Each row below holds a small network's activations on one input, seen along a few directions.
In each table, some parts of the input vary, and every possible input appears once, in random order.
A made-up example of a description, with smaller parts first: one of 8 places around a ring, together with either a single point or one of 11 places around a ring or (one of 2 separate values, together with one of 6 places along a line).
Shared parts are said once, and a part with two or three values counts as separate values.
In the rows, 128 means zero.

Other details of the inputs vary at random and push rows far along two fixed directions, the same in every table; ignore that.
These rows show it; all are for the same input, with only those details redrawn:
[149 107 161 109 144 111 123 147 132 148 146]
[165 160 182 102 139 148  69 133 138 136 127]
[181 167 198  93 139 151  50 134 143 137 130]
[ 78  84  89 151 133  89 205 143 112 144 124]
[134  77 144 116 146  90 157 152 126 153 153]
[ 91 161 112 147 122 141 133 124 119 124  91]
[163 150 180 103 138 140  78 136 137 137 130]

A family of inputs:
x1: [110 164  97 141 125 149 107 125 118 114 119]
x2: [107 165  97 147 119 143 118 112 113  94 110]
x3: [180 160 206 104 142 154  48 114 135 116 144]
x4: [143  21 128 109 149  92 188 137 181 149 180]
x5: [155 130 132 112 128 114 116 133 125 113 137]
x6: [100 153 121 145 122 130 140 112 120 111  96]
x7: [ 93 128  83 140 110 128 155 123 106 114 131]
x8: [175  54 132 107 136  93 122 120 157 155 152]
x9: [163 108 143  92 123 114 123 146 125 132 159]
x10: [161 154 141 124 124 126 110 141 141 138 130]
x11: [141  84 150 114 146  94 148 150 130 153 155]
x12: [124 204 126 134 111 194  79 100 113 103 109]
x13: [ 94 175 130 141 110 169 109 102 110 110 102]
x14: [ 86 127 110 139 109 126 168 124 110 124 106]
x15: [138  77 129 133 124 138 132 134 165 123 124]
x16: [ 93 124  73 157 111 151 139  91 146 123  87]
x17: [108 150  97 145  95 124 166 126 122 125 109]
x18: [119 117 102 151 118  92 180 130 124 122 124]
x19: [ 94 149  88 163 125 142 148 104 106 102 117]
x20: [141 102 113 114 138 102 143 155 127 139 151]
x21: [103 107 119 143 141 119 150 130 114 139 140]
x22: [103 175  97 154 128 166 112 114 114 115 113]
Q: What do these inputs look like to the network?
A: either one of 4 places along a line or (one of 3 separate values, together with one of 6 places around a ring)
Q: Change only the choice among 3 separate values in x20. List by row number the other rows that result.
A: x5, x9
Q: Change only the place on the ring of 6 in x1. List by row number the other rows that result.
A: x10, x11, x20, x21, x22
Q: Change only the choice among 3 separate values in x21. List by row number the other rows that result.
A: x3, x13

A family of inputs:
x23: [185  78 184  89 166  86 115 163 110 156 212]
x24: [163 157 135 116 113 168  61 109 163 119 111]
x25: [172 134 142 106 122 159  63 117 163 123 123]
x26: [173 163 178  97 133 138  77 135 107 122 163]
x27: [152  99 158 115 147 112 130 147 143 143 144]
x28: [ 68  94  51 159 128  71 226 146  82 138 135]
x29: [175  89 156 102 139 141  91 121 156 139 159]
x30: [106 210 141 137 118 180  80 110 108 116  89]
x31: [104 186 113 144 130 146 114 128  98 110 116]
x32: [ 80 227 121 152 105 183  97 104 102 102  73]
x33: [106 210 127 149 103 179  95 107 135 103  63]
x34: [108 138 102 151 111 131 148 109 135 111  97]
x35: [176 104 157  95 127 146  89 118 160 127 156]
x36: [106 199 142 139 117 186  79 103 126 115  76]
x37: [ 85 128  85 158 107 124 172 105 127 107  96]
x38: [165 160 162 107 121 187  51 101 156 110 121]
x39: [108 181 124 138 109 147 126 126 112 115 100]
x40: [132  96 112 138 126 101 149 122 145 137 126]
x41: [207 103 207  87 153 133  60 123 154 146 169]
x42: [ 73 127  76 155 116 116 179 128 124 133  88]
x43: [ 53 120  55 172 113  97 211 138  99 135 102]
x44: [128 135 133 122 128 117 125 143 116 137 122]
x45: [138  73 123 132 136  93 168 132 143 137 146]
x46: [161  89 130 113 121 127 125 124 156 127 147]
x47: [196 146 185  90 137 119  86 150 112 130 177]
x48: [163 161 164 102 128 128 101 139 106 119 159]
x49: [ 78 161 101 152 127 141 141 128 111 122 100]
x50: [ 97 106  98 146 118 105 171 135 130 141 108]
x51: [174 109 153  99 123 144  96 121 161 124 153]
x52: [104 150 115 140 129 125 142 129  86 118 138]
x53: [131  42 115 137 150  76 189 140 141 145 159]
x54: [136 207 138 131 120 156  87 125 105 107 114]
x55: [168  35 131 107 141  95 158 143 159 148 180]
x56: [124 110 127 131 124 120 144 114 135 120 129]
x57: [124 122  92 130 119 145 123 113 153 127 110]
x58: [ 85  73 101 145 139  96 194 144 125 144 131]
x59: [108 168 123 140 128 141 126 134 117 123 109]
x60: [120 140 137 120 123 120 144 139 114 125 133]
x61: [109 148 103 145 135 116 151 139  97 121 133]
x62: [120  87 117 140 143 110 152 123 141 132 132]
x63: [192  77 172  89 150 134  78 132 166 144 177]
x64: [125  63 102 136 136  83 177 133 137 141 134]
x65: [ 66 238 102 156  94 186 108 101 101  92  58]
x66: [117 117 117 124 133 100 157 147 117 148 132]
x67: [115 119  99 141 125 115 149 114 140 129 105]
x68: [132 121 156 120 142 132 111 136 135 140 131]
x69: [114 144 125 143 122 146 120 100 132 113 106]
x70: [167 164 156 106 134 131  77 141 110 125 141]
x71: [103 150 132 137 121 147 126 118 124 123 103]
x72: [117 184 130 137 119 150 115 131 119 117 100]
x73: [115 117 134 125 124 122 148 131 127 130 125]
x74: [102 123 109 142 137 111 161 137  86 131 147]
x75: [ 88 110 112 143 137 111 166 141 107 140 135]
x76: [190 199 180  97 129 151  37 135 119 124 140]
x77: [104  89 108 140 121 100 187 139 127 135 127]
x78: [ 90 114  94 147 119 115 166 134 124 132  93]
x79: [186  40 150  98 151 106 126 143 167 149 188]
x80: [108 103 114 146 139 120 145 117 134 129 124]
x81: [115  95 128 125 125 104 172 140 129 133 135]
x82: [172  46 144 103 148 110 124 136 164 148 180]
Q: The inputs of x25 and x64 match in every part but one. If x29 is changed in the same way as x25 into x64, which row does it become?
A: x41
Q: The inputs of x72 and x54 match in every part but one. If x60 is changed in the same way as x72 into x54, which row does it become?
A: x48
Q: What do these inputs look like to the network?
A: one of 5 places along a line, together with either one of 3 separate values or one of 9 places around a ring
Q: Change only the choice among 3 separate values in x28. List by row number the other rows that result.
A: x70, x76
Q: Change only the place on the line of 5 in x69. List by row number the other rows that result.
A: x32, x38, x52, x71
Q: Change only the choice among 3 separate values in x67. List by row number the other rows that result.
A: x40, x64
Q: Which other rows agree with x68 in the place on the line of 5? List them by row number.
A: x27, x33, x36, x42, x50, x58, x71, x73, x77, x78, x81

A family of inputs:
x83: [ 86 120 108 143 128 120 169 130 104 132 125]
x84: [143 113 128 116 129 133 114 135 140 142 137]
x85: [144 139 144 113 134 118 118 147 122 134 133]
x86: [117  82  98 141 141  93 173 137 131 146 144]
x87: [132 172 140 126 129 164  71 106 140 112 103]
x88: [141 150 157 109 125 127 111 137 126 123 129]
x89: [109  66 106 132 130 109 176 132 130 142 147]
x90: [ 93 150  81 150 104 146 144 120 127 121  89]
x91: [130 122 148 116 142 122 120 141 119 133 145]
x92: [127 149 134 133 124 163 104 115 142 117 116]
x93: [130 144 115 127 119 143 115 130 140 120 107]
x94: [130 187 141 122 129 155  80 131 121 120 107]
x95: [ 97  94  95 150 135 109 171 122 128 135 134]
x96: [165 110 172 108 134 120 113 132 130 140 149]
x97: [163 109 154 117 146 110 114 146 134 146 156]
x98: [135 159 130 130 119 137 107 127 123 129 108]
x99: [162 133 162 115 135 136 103 118 145 127 136]
x100: [125 169 144 127 118 137 118 129 124 119 118]
x101: [150 189 120 130 113 162  76 108 106  90 132]
x102: [137 146 139 115 127 125 120 140 118 138 130]
x103: [117  54  95 132 141  79 187 141 126 157 154]
x104: [ 90 169  88 165 112 137 146 121 115 116  84]
x105: [168 113 168  95 146 112 105 152 125 154 165]
x106: [ 98 141  57 155 111 134 155 103 102  95 129]
x107: [102  98  94 145 130 100 170 137 113 144 129]
x108: [ 91 104  92 148 136  97 187 146 109 143 137]
x109: [174  93 169  98 145 119  96 129 144 149 167]
x110: [163  92 155 102 135  99 128 134 146 135 152]
x111: [164 102 172 106 148 117 105 137 134 135 155]
x112: [ 90 118  89 145 103 126 170 120 132 121 106]
x113: [164  84 178  94 156 101 125 154 126 147 178]
x114: [121 183 125 136 103 168 100 110 145 104  90]
x115: [102 113 119 134 132 109 171 139 110 127 129]
x116: [127  31 119 121 146  86 184 147 136 146 170]
x117: [ 84  96  83 155 126 122 176 126 130 129 126]
x118: [137 172 143 128 116 174  92 112 145 110 104]
x119: [ 88 142  82 158 117 118 159 128 112 118  91]
x120: [170 108 167 103 142 122 106 127 145 131 147]
x121: [ 87  92  97 152 128 107 182 127 110 134 126]
x122: [160 136 155 113 140 127  87 136 134 133 133]
x123: [137 136 140 120 117 154 111 117 140 124 119]
x124: [106  87 108 139 119  89 186 134 118 137 132]
x125: [119 195 137 145 115 168  98 107 126 105  88]
x126: [136  98 134 118 137 130 118 132 144 132 143]
x127: [ 77 166 100 151 117 147 137 119 103 121 100]
x128: [154 100 162 120 146 114 124 137 132 139 157]
x129: [ 86 151  92 155 110 145 151 102 122 114  87]
x130: [ 89 133  79 150 119 138 144 125 130 120  98]
x131: [167 100 164 101 136 130 110 134 149 131 148]
x132: [ 94 155  95 154 108 134 150 107 132 111  92]
x133: [ 75 146  82 156 110 158 139 108 126 116  92]
x134: [143 121 151 127 140 125 112 131 131 134 144]
x135: [112 150 136 135 132 138 129 129 115 124 126]
x136: [123  57 101 129 147  78 176 145 130 149 153]
x137: [147 158 155 116 134 158  75 110 142 115 115]
x138: [163 108 115 111 125 130 117 127 125 113 176]
x139: [132 152 141 127 118 131 111 124 130 114 108]
x140: [153 157 153 109 115 155  82 122 151 112 113]
x141: [143 137 149 127 123 122 122 129 134 125 127]
x142: [169 145 146 104 131 131  97 133 105 115 177]
x143: [ 99 129  98 143 108 122 157 112 128 123 104]
x144: [137 126 151 111 123 115 133 139 122 137 141]
x145: [129 177 147 130 128 162  70 115 129 112 102]
x146: [188  77 163  91 151  90 119 150 147 152 170]
x147: [156 123 138 113 130 121 114 130 137 142 133]
x148: [130 189 155 128 123 161  96 121 122 114 109]
x149: [151 118 136 119 135 132 111 138 145 138 141]
x150: [157 127 139 119 135 120 117 132 141 137 136]
x151: [145 120 147 124 140 131 115 120 140 131 140]
x152: [151 119 154 112 135 136 103 117 138 135 139]
x153: [118 127 136 131 138 123 135 137 118 136 142]
x154: [ 90 117 100 151 124 122 155 123 111 132 117]
x155: [ 91 159  80 158 108 149 146 121 131 115  87]
x156: [118 143 138 125 124 134 134 128 113 129 124]
x157: [121 202 130 135 117 158  97 126 119 116  96]
x158: [108  76 112 141 134  90 188 138 117 132 135]
Q: What do these inputs look like to the network?
A: one of 4 places along a line, together with either a single point or (one of 3 separate values, together with one of 6 places around a ring)
Q: The inputs of x126 and x145 match in every part but the place on the line of 4. If x93 is changed in the same way as x126 into x145, which row does it become?
A: x119
Q: Change only the choice among 3 separate values in x154. List by row number the other rows that result.
A: x134, x145
Q: Change only the place on the ring of 6 in x102. List by row number the other rows that result.
A: x83, x105, x127, x144, x156
Q: A walk changes only the place on the line of 4. It starts at x108 and steps to x97. List the rest of the walk in order.
A: x86, x149
Q: A walk changes only the place on the line of 4. It starts at x94 and steps to x122. List the rest of the walk in order.
A: x136, x130

A family of inputs:
x159: [108 181  85 146 106 163 103 111 157 120  55]
x160: [102 162  86 152 113 178  99  70 140  96  84]
x161: [152  60 158 123 148 111 135 118 152 128 158]
x162: [ 91 187  82 148 105 179 113 106 104  90  94]
x163: [219 112 221  72 143  95  82 161 136 152 171]
x164: [117 204 166 126 120 173  64 113 116 122  95]
x165: [106  59  57 148 119  98 188 129 145 145 137]
x166: [104 214  91 156  87 161 122 109 113  91  81]
x167: [ 76  68  83 151 123  99 212 144 145 147 103]
x168: [213 110 183  75 139 114  82 146 141 126 205]
x169: [ 90  36 105 139 137  43 233 164 102 162 152]
x170: [204 114 190  75 173 109  65 164 127 153 187]
x171: [199 101 225  73 162 125  73 148 135 152 196]
x172: [ 95 103  79 157 113  73 225 132  99 128 126]
x173: [ 81  52  78 141 139  97 217 142  98 143 166]
x174: [128 193 172 126 118 196  66 102 160 103  79]
x175: [ 91 218 115 169 129 164  97 117 106 118  90]
Q: What do these inputs look like to the network?
A: either one of 2 separate values or one of 6 places around a ring or one of 9 places around a ring
Q: A walk changes only the place on the ring of 9. It starts at x163 and steps to x169. List the rest of the walk in order.
A: x164, x171, x173, x162, x168, x166, x172
